Each row below holds a small network's activations on one input, seen along a few directions.
Each table varies a few parts of the input and shows all the possible inputs, shuffled.
Descriptions start from the smaller parts, as in this example, which fits no table here: one of 2 separate values, together with either a single point or one of 9 places around a ring or (one of 4 places along a line, together with one of 5 places around a ring).
Shared parts are said once, and a part with two or three values counts as separate values.

Table:
R1: [ 26 -21  -1  25   2  12  -9   4  14  38   0  11   6]
R2: [ 21 -19   1  32   7  -3 -16   0  25  32 -13  14   0]
R3: [  2  -5  -4 -51   6  -7  25  22 -37 -51  22  -8   0]
R4: [  6  12 -25   9 -33 -17   4  12  17 -17   5 -20   9]
R5: [-19  29  30 -41  17  10 -13  -8  -3  -1  -6  12  10]
R6: [  6  12 -26   7 -36  -4   7  15   7 -14  16 -13  14]
R7: [  7 -34 -30 -11 -35 -14  40  17 -24 -34  39 -14  -7]
R8: [ -1   5  22 -11  29  13   1   0   9  45 -10  11  14]
R9: [  3  18 -25  14 -37 -21  -3   8  21 -18  -3 -18   4]
R10: [-17  32  28 -39  15   8 -17 -14   7  -1 -14  10   8]
R11: [ 20 -15   2  27  -3   3 -17   2  21  38  -8  24  -5]
R12: [ 20 -15   3  26  -4   9 -13   2  13  40   0  21  -1]
R13: [ -1   0  24  -7  33   4   2  -5  18  43 -19  11  10]
R14: [-11  23  27 -36  20   3  -9  -7   4  -3 -15  -1  15]
R15: [ 16 -13 -25  32 -37   7 -15   4  12  14  10   4   8]
R16: [  1  24 -32  10 -45 -16  -1   9  17 -15   5  -6   7]
R17: [  4  34  -6 -35  -8  -5   0   4   9 -36  -3 -16   5]
R18: [ 21 -18 -24  34 -22  -2 -16   2  22   9   2  -8   9]
R19: [-14 -10  17 -56  45  -5  16   2 -53  -7   8   5   7]
R20: [ -5 -21  15 -25  57  -9  24  -8 -49  41  12  12   0]
R21: [-36  -4  35  -6  37  10   7 -11 -53 -33 -28  -5 -23]
R22: [-34 -14  33  22  56   3  19 -19 -41   0 -24  11 -21]
R23: [-31 -17 -16  32 -22  -5  14  11 -18 -50   8 -32 -41]
R24: [  0  41  -5 -38 -13   2  -3   3   4 -37   5  -2   4]
R25: [-10  11  26 -12  26  11  -4  -4   8  47 -13  21   6]
R26: [ 21 -19 -28  30 -30   8 -11   5  12  13  13  -3  13]
R27: [-29   5   6   2   5   9   9   8 -38 -61 -10 -28 -38]
R28: [ 17 -10 -31  33 -37  -2 -22   1  21  12   1   6   6]
R29: [-10  12  26 -11  28   9  -5  -7  18  46 -20  22   4]
R30: [ 25 -50   1  12  19  -5  26 -13 -34  35  35   7  -9]
R31: [ 17 -15 -29  37 -28  -9 -21   0  25   8  -2  -3   5]
R32: [  0  39  -5 -25 -12  -7  -6  -1  11 -34 -10 -15  -2]
R33: [-19 -42 -13  55 -13   1   7  -6  -8 -29  15 -20 -35]
R34: [-11  27  27 -41  20  11 -10  -2  -2  -3  -4   4  18]
R35: [-10 -39  11  60  28   4  10 -17 -19  -4   3   5 -29]
R36: [-14  28  28 -32  18   1 -14 -14   9  -3 -22   0   9]
R37: [ -2  46  -8 -33 -16  -1  -6  -5  12 -36  -2  -3  -2]
R38: [ 20 -57 -22  14 -27  -3  29  -2 -17  -3  44  -8  -4]
R39: [  3  38  -5 -38  -7   4  -1   8   3 -37   6  -9   9]
R40: [ 23 -21   2  29   8   0 -10   0  20  35  -8  10   3]
R41: [  1  19 -27   8 -44  -6   3  13   9 -12  12  -5   9]
R42: [ -5   5  24  -4  34   1  -2 -10  23  41 -28  14   8]
Describe the family of inputs behind these rows. -> one of 6 places around a ring, together with either one of 2 separate values or one of 5 places around a ring
Changing only the place on the ring of 6 turns R8 into R1. The same change can be made to R13. Which row results? -> R40
Changing only the place on the ring of 6 turns R33 into R27. The same change can be made to R28. Which row results? -> R37
Which other rows does R30 become when the choice among 2 separate values takes its other values? List them by row number. -> R35
A walk changes only the place on the ring of 5. It starts at R36 and steps to R14. List the rest of the walk in order. -> R34, R5, R10

Table:
R43: [-16   0  28  12  34   8  -6 -22  10  35 -24   8  -8]
R44: [  9 -38 -25  52 -11 -12   8   5 -18 -17  11 -16 -11]
R45: [ 28 -11 -14  19 -18   4  -8  15  29  45   0  14  12]
R46: [  1  -6 -29  -7 -38 -21  21   4  -9 -35  32 -15  -8]
R47: [-19 -35  28  18  47  12  12 -14 -22  37  -1  15  -6]
R48: [ 26  -2 -11  32 -16   1 -22   2  44  38  -6  19   4]
R49: [ -6  34   5 -46   2   4  -5   7 -11 -23   1  -4  12]
R50: [  4  15  14 -14  20   2  -1   1  17  52 -12   8  18]
R51: [ 10 -21  -6  49  -5   2 -23  -6  22  36  -9  10  -9]
R52: [-25  15  40 -30  40   8  -7 -15  -8  -6 -35   4  -8]
R53: [-23  21  14 -21  10  14  -4  -3 -20 -41 -16  -8 -15]
R54: [ 29 -44 -15  36 -13   6   2   2   0  41  13  20   6]
R55: [ 13  -9 -19  46 -30  -3 -16   1  14 -14   1 -19 -10]
R56: [ 25   4 -22  27 -42  -1 -19   5  40  -9   9  -3   4]
R57: [ -7  18 -26 -17 -44  -6   2  11   9 -35  23 -17  10]
R58: [-22  19 -16  15 -38  -6   9  12 -10 -50  -3 -23 -16]
R59: [  4  26  15  -2  20  -1 -12 -13  33  41 -23  15  12]
R60: [-17 -12 -27  12 -11 -21  34  12 -30 -44  15 -20 -28]
R61: [ -6  46   2 -35  -2   7 -13  -4   1 -32  -7   1  12]
R62: [ -8  31 -19  -1 -51  -2  -3  11  19 -45   9 -15   7]
R63: [ -1   4  34 -46  37   1  12  -7 -26   6   0  11   6]
R64: [-24 -18  44 -24  54   9  16  -9 -29  -6 -10   6 -12]
R65: [ 22 -10 -33  14 -40   1  -7  15  32   1  14 -14  13]
R66: [ -9  45  24 -42  27  -1 -14  -8  11   3 -31  15  19]
R67: [ 29 -35 -35  22 -36 -11   8   3   5  -8  21 -13   4]
R68: [  9 -14  15  -1  23   7  12 -10 -11  45   7  14  10]
R69: [-14  33  27 -60  34  -5  -8   5  -4  13 -19   8  23]
R70: [  4 -54  -4  52   7   1  -1  -4 -15  36   9  16  -7]
R71: [  2   7   1 -38   8   1  13   0 -30 -28  22  -5  -9]
R72: [-18  -8  12 -21  31   6  19   3 -40 -37  11  -9 -24]
Changing only one part turns R44 into R55. The same change can be made to R47. Which row results? -> R43
Describe the family of inputs behind these rows. -> one of 5 places around a ring, together with one of 6 places around a ring
Which other rows does R58 become when the place on the ring of 5 takes its other values? List them by row number. -> R46, R57, R60, R62
Which other rows does R71 become when the place on the ring of 6 takes its other values? List them by row number. -> R46, R54, R63, R67, R68
